These are the activations of a small neural network, seen along a few directions. Each row is one input.
In each table, some parts of the input vary, and every possible input appears once, in random order.
A made-up example of a description, with smaller parts first: one of 8 places around a ring, together with either a single point or one of 9 places around a ring or (one of 3 separate values, together with one of 6 places along a line).
Shared parts are said once, and a part with two or three values counts as separate values.
In the rows, zero is written as 128.

Other details of the inputs shift rows strongly along two fixed directions, in all tables alike. That doesn't count.

A family of inputs:
R1: [123 125 133 104 151 110 105 176 171 117  93]
R2: [115 133 133 111 170 116 103 162 156 107  80]
R3: [ 94 129 153 146 166 130 140 198 187 110 100]
R4: [137 130 127 125 137 130 129 121 127 125 107]
R5: [167 116 109  97 115 113 107  84 103 135 111]
R6: [162 111 114 103 113 109 112  84 101 135 114]
R7: [ 89 134 153 149 175 133 138 193 180 104  92]
R8: [125 139 119 131 136 127 128 119 121 115 102]
R9: [148 116 107  83 115 119  87 101 100 142 164]
R10: [127 119 130 128 132 118 124 130 133 119 105]
R11: [130 133 119 133 127 128 129 122 130 121 107]
R12: [163 124 104 102 113 117 108  83 103 134 111]
R13: [112 139 126 110 168 117 101 161 157 105  78]
R14: [123 143 137 204 103 171 209 104 108 137 151]
R15: [153 126 128 170  78 150 191  79  87 152 164]
R16: [155 143 119 169  95 163 186  66  82 146 150]
R17: [149 130 127 173  91 153 188  66  76 144 151]
R18: [103 135 128 119 163 108 103 161 154  99  78]
R19: [112 129 135 122 122 126 106 135 129 136 164]
R20: [ 85 145 167 220 138 175 218 181 164 123 143]
R21: [164 124 105 100 107 115 111  87 108 136 116]
R22: [ 71 145 180 208 138 179 194 185 160 136 192]
R23: [119 135 127 109 150 114 105 176 173 116  94]
R24: [113 126 124 116 131 132 110 145 129 130 162]
R25: [124 127 141 112 133 129 103 139 135 140 162]
R26: [106 127 135 118 164 106 105 161 151 102  80]
R27: [127 127 132 126 145 121 128 126 126 119 101]
R28: [104 114 139 101 157 118  94 178 156 122 146]
R29: [122 120 144 113 128 124 106 136 131 140 165]
R30: [123 148 136 197 103 172 206 116 120 138 153]
R31: [157 117 105  99  97 102 110  91 104 135 119]
R32: [142 123 115  90 105 112  82  96 103 143 164]
R33: [124 137 120 130 134 127 127 128 131 116 103]
R34: [167 117 111  99 110 113 113  87 106 139 117]
R35: [110 120 126 112 134 123 103 150 131 127 157]
R36: [112 125 144 173 111 165 179 129 108 146 201]
R37: [164 111 114  98 104 105 115  94 107 139 123]
R38: [124 120 131 110 137 132 110 145 130 136 162]
R39: [149 123 116  84 110 115  80  97 104 148 163]
R40: [122 131 122 131 133 120 125 126 129 115 101]
R41: [129 126 121 129 121 118 129 126 132 121 114]
R42: [132 132 119 124 116 122 130 132 135 127 117]
Description of these inputs: one of 6 places around a ring, together with either one of 2 separate values or one of 5 places along a line.
The inputs of R17 and R16 match in every part but the place on the ring of 6. If R22 is changed in the same way as R17 into R16, which row does it become?
Answer: R39

A family of inputs:
R43: [140 111 127 132  99 125 152 105 102 138 147]
R44: [122 134 152 162 132 155 169 145 151 137 146]
R45: [ 79 152 156 172 163 163 154 195 175 122 142]
R46: [145 136 126 129 134 131 151  88  87 132 125]
R47: [144 127 130 142 111 146 137  91  92 131 117]
R48: [105 152 137 133 142 113 128 185 181 111  82]
R49: [130 122 119 149 116 122 135  77 103 125 130]
R50: [109 127 122 116 132 120 113 141 124 122 137]
R51: [104 143 139 164 129 154 159 145 127 128 161]
R52: [159 113  84  70 133 100  79 116 132 115  80]
R53: [103 124 149 119 168 115 106 198 190 114 102]
R54: [143 135 123 123 113 144 126  92 106 145 157]
R55: [147 114 127 133 101 126 147 104 107 140 147]
R56: [151  97 110  45 138  66  37 137 142 121  88]
R57: [139 133 120 132 110 138 128 101 100 140 160]
What do these inputs look like to the network?
Answer: either one of 5 separate values or (one of 2 separate values, together with one of 5 places along a line)
List by row number the other inputs of the same sort as R52.
Answer: R46, R47, R48, R49

A family of inputs:
R58: [ 86 122 152 129 164 109 124 216 195 105 104]
R59: [142 120 128 128 116 142 136 111 117 150 162]
R60: [115 132 139 164 125 143 165 118 118 122 120]
R61: [142 131 126 140 126 142 151  95 113 134 119]
R62: [140 142 115 142 111 139 145  96 112 126 120]
R63: [152 132 115 141 101 132 146 103 120 135 125]
R64: [134 113 134 134 103 131 130 112 105 142 160]
R65: [114 131 143 136 163 127 133 185 181 114  92]
R66: [156 114  98  39 151  79  30 105 107 119  86]
R67: [165  90  99  46 123  58  48 103 123 112  76]
R68: [119 128 136 141 121 132 136 108 104 133 159]
R69: [107 151 138 168 127 157 157 130 126 139 162]
R70: [134 135 135 132 127 143 135 107 109 140 158]
R71: [107 131 154 128 155 125 132 199 182 122 109]
R72: [ 99 136 135 134 149 127 130 200 186 117 112]
R73: [137 129 121 127  99 141 135 113 120 138 164]
R74: [134 143 111 134 117 141 134  99  97 128 140]
R75: [122 126 124 142 126 136 138 104  91 129 138]
The inputs of R58 and R72 match in every part but one. If R67 is changed in the same way as R58 into R72, which row does it become?
Answer: R63
What do these inputs look like to the network?
Answer: one of 3 separate values, together with one of 6 places around a ring
Which other rows does R59 become when the choice among 3 separate values takes its other values? List them by row number.
Answer: R64, R73
A walk changes only the place on the ring of 6. It starts at R59 and steps to R70. List the rest of the walk in order.
Answer: R66, R61, R65, R71

A family of inputs:
R76: [144 121 123 120 117 119 127 114 123 132 121]
R77: [ 95 137 145 144 161 135 129 171 158 112 116]
R78: [129 120 131 113 122 126 112 133 129 140 162]
R79: [133 129 122 116 130 125 114 112 114 127 125]
R80: [105 132 143 145 146 130 139 175 168 116 110]
R81: [133 131 120 117 132 129 115 113 116 127 125]
R82: [ 95 134 147 149 159 137 136 171 156 113 120]
R83: [106 128 142 143 144 127 139 174 165 116 111]
R84: [132 129 119 117 127 124 114 111 113 127 126]
R85: [133 129 120 115 129 123 114 112 113 127 125]
R86: [132 134 120 120 130 130 119 113 114 127 127]
R87: [110 133 141 139 148 132 135 172 166 118 108]
R88: [143 117 124 119 118 118 128 116 123 131 120]
R89: [142 120 124 124 115 120 133 115 120 132 124]
R90: [142 129 120 122 119 125 129 117 124 132 121]
R91: [143 122 122 120 115 118 128 113 121 132 122]
R92: [128 124 123 123 127 122 120 115 114 125 128]
R93: [142 124 120 117 117 119 122 117 125 130 118]
R94: [133 119 126 112 113 125 111 124 121 142 164]
R95: [119 159 145 233  96 207 244  92  89 152 194]
R96: [131 120 129 109 119 123 109 130 125 140 161]
R97: [125 130 125 130 128 128 125 117 117 126 130]
R98: [131 127 123 118 128 122 115 112 113 126 126]
R99: [145 125 115 111 119 117 116 116 125 129 116]
R100: [ 93 134 144 142 161 131 128 175 158 110 115]
R101: [145 125 121 119 116 121 127 113 121 133 121]
R102: [145 126 120 118 120 124 125 116 124 132 120]
What do these inputs look like to the network?
Answer: one of 3 separate values, together with either a single point or (one of 2 separate values, together with one of 4 places along a line)
The inputs of R99 and R102 match in every part but the choice among 3 separate values. If R93 is changed in the same way as R99 into R102, which row does it become?
Answer: R87
List by row number the other rows that have the choice among 3 separate values in common with R101.
Answer: R85, R86, R89, R90, R91, R96, R98, R100
Which other rows does R88 become when the choice among 2 separate values takes its other values? List them by row number.
Answer: R82
Which other rows does R84 become when the place on the line of 4 takes its other values? List them by row number.
Answer: R92, R95, R97
Which other rows does R91 become when the choice among 3 separate values takes its other values? List them by row number.
Answer: R76, R80

A family of inputs:
R103: [123 123 134 120 138 125 121 154 149 126 127]
R104: [126 122 128 121 134 123 118 149 146 126 128]
R105: [121 120 136 127 129 120 125 155 152 127 128]
R106: [ 90 146 156 189 144 172 182 152 133 127 160]
R107: [117 129 128 114 145 121 106 141 139 122 126]
R108: [116 137 142 134 142 135 130 154 149 126 132]
R109: [134 135 121 137 136 120 140 126 133 112  82]
R110: [120 122 135 123 130 117 125 158 153 127 127]
R111: [171 118 103  99  89 119 110  59  77 151 149]
R112: [174 108 101  82  87 107 100  65  82 146 141]
R113: [115 134 131 129 136 135 125 136 132 126 135]
R114: [116 132 130 127 138 131 116 138 135 122 132]
R115: [124 118 138 123 130 119 125 152 149 132 127]
R116: [123 134 128 118 136 123 114 145 141 127 127]
R117: [175 123 102 129  90 124 146  46  75 138 105]
R118: [136 153 141 229  98 190 251  86  95 142 143]
R119: [108 129 128 110 152 116  97 147 134 115 122]
R120: [116 122 122  94 151 106  74 141 130 113 114]
What do these inputs look like to the network?
Answer: one of 3 separate values, together with either a single point or one of 5 places along a line
Which other rows does R117 become when the choice among 3 separate values takes its other values? List them by row number.
Answer: R109, R118

A family of inputs:
R121: [117 153 132 210 156 171 227 146 147  97  60]
R122: [130 154 151 195  85 165 198 111 124 160 175]
R123: [165 123 133  99 105 116 111 107 121 151 131]
R124: [117 128 112 105 119 104  94 100  93 123 144]
R125: [105 136 161 209 104 169 187  90  91 142 186]
R126: [106 124 124  98 170 127  99 223 209 114  95]
R127: [117 131 147 221  72 163 224 113 117 143 183]
R128: [137 108 145 119 130 121 102  93  93 133 141]
R129: [131 133  91  86 124 128  83 105 105 124 141]
R130: [124 142 140 196  75 155 210 112 110 148 180]
R131: [166 129 127  98 107 127 104 105 131 153 132]
R132: [105  90 134  94 172  89  88 222 205  99  80]
R133: [ 44 147 158 183 172 164 171 221 166 100 144]
R134: [154 141  95 132 118 106 129  77 106 100  39]
R135: [155 146 110 139 120 115 139  68 105 112  41]
R136: [ 85 127 128  92 199 120  82 213 178  96 104]
R137: [166  88 130  97 115  98 115 110 126 139 122]
R138: [124 154 158 190 120 185 186 101  90 154 186]
R139: [152 118  99  94  95 109 110 122 118 134 132]
R140: [143 114 131  92 143 118 106 102  93 131 142]
R141: [121 101 106 103 122 109  94 111  94 118 135]
R142: [154 136 118 103  95 118  95  99 132 148 133]
R143: [127 146 101 107 117 129  91  94 105 127 151]
R144: [150 123 121  94 147 123  97 104 100 136 142]
R145: [133 147 118 107 126 128  84  88 112 134 147]
R146: [166 104 130  93 114 105 126 110 120 144 131]
R147: [113 126 140  83 182 115  77 221 216 118  83]
R148: [125 137 102 100 123 107  80 103  98 127 140]
R149: [ 81  98 133  96 197 106  76 209 175  92  95]
R150: [158 115 139  99 110 101 116 110 125 148 128]
R151: [102 107 133  83 176  90  93 230 202 103  84]
R152: [147 129 107 109  91 104 107 116 120 138 134]
R153: [145 161 140 220 115 180 239  70  98 130  82]
R154: [171 113 121  92 118 111 114 116 126 149 129]
R155: [130 142 126 108 125 118  87  95 101 132 144]
R156: [140 120 167 197  89 163 210 105 118 157 170]
R157: [162 135  89 125 121 108 136  85 103  94  41]
R158: [143  97 132 104 141 117 102 100  97 130 137]
R159: [145  94 109 108  92 100 121 114 119 127 130]
R160: [136 123 141 106 135 118 103  96  95 136 143]
R161: [ 71 153 142 173 186 184 165 207 181 114 147]
R162: [145 122 134 107  96  96 112 103 124 141 132]
R163: [ 64 143 163 196 144 160 205 233 193 113 140]
R164: [119 111 114 118 114 106  94  95  92 123 142]
R165: [122 132 134 112 125 109  97  94  98 131 144]
R166: [148 105 133 114  92  92 106  96 125 137 127]
R167: [ 84 139 153 180 163 164 189 236 202 121 134]
R168: [155 124  90  86  97 116  96 120 128 135 129]
R169: [149 135 100 105  89 117 100 109 126 141 136]
R170: [152 147 123 185 131 157 214  79 104 125  65]
R171: [ 81 114 131  84 201 103  77 213 175  94  97]
R172: [ 55 156 146 179 171 169 162 214 168 105 146]
R173: [144 139 125  98 136 135  87  92 108 140 143]
R174: [130 154 143 190 131 200 197 104 103 152 193]
The inputs of R152 and R122 match in every part but one. If R169 is changed in the same way as R152 into R122, which row does it become?
Answer: R142
What do these inputs look like to the network?
Answer: one of 6 places around a ring, together with either a single point or (one of 2 separate values, together with one of 4 places along a line)
Which other rows does R131 become when the place on the line of 4 takes its other values? List them by row number.
Answer: R123, R150, R156
List by row number the other rows that have the place on the ring of 6 in common with R172.
Answer: R129, R133, R139, R141, R157, R159, R163, R168
Which other rows does R138 become when the choice among 2 separate values takes its other values? List them by row number.
Answer: R123
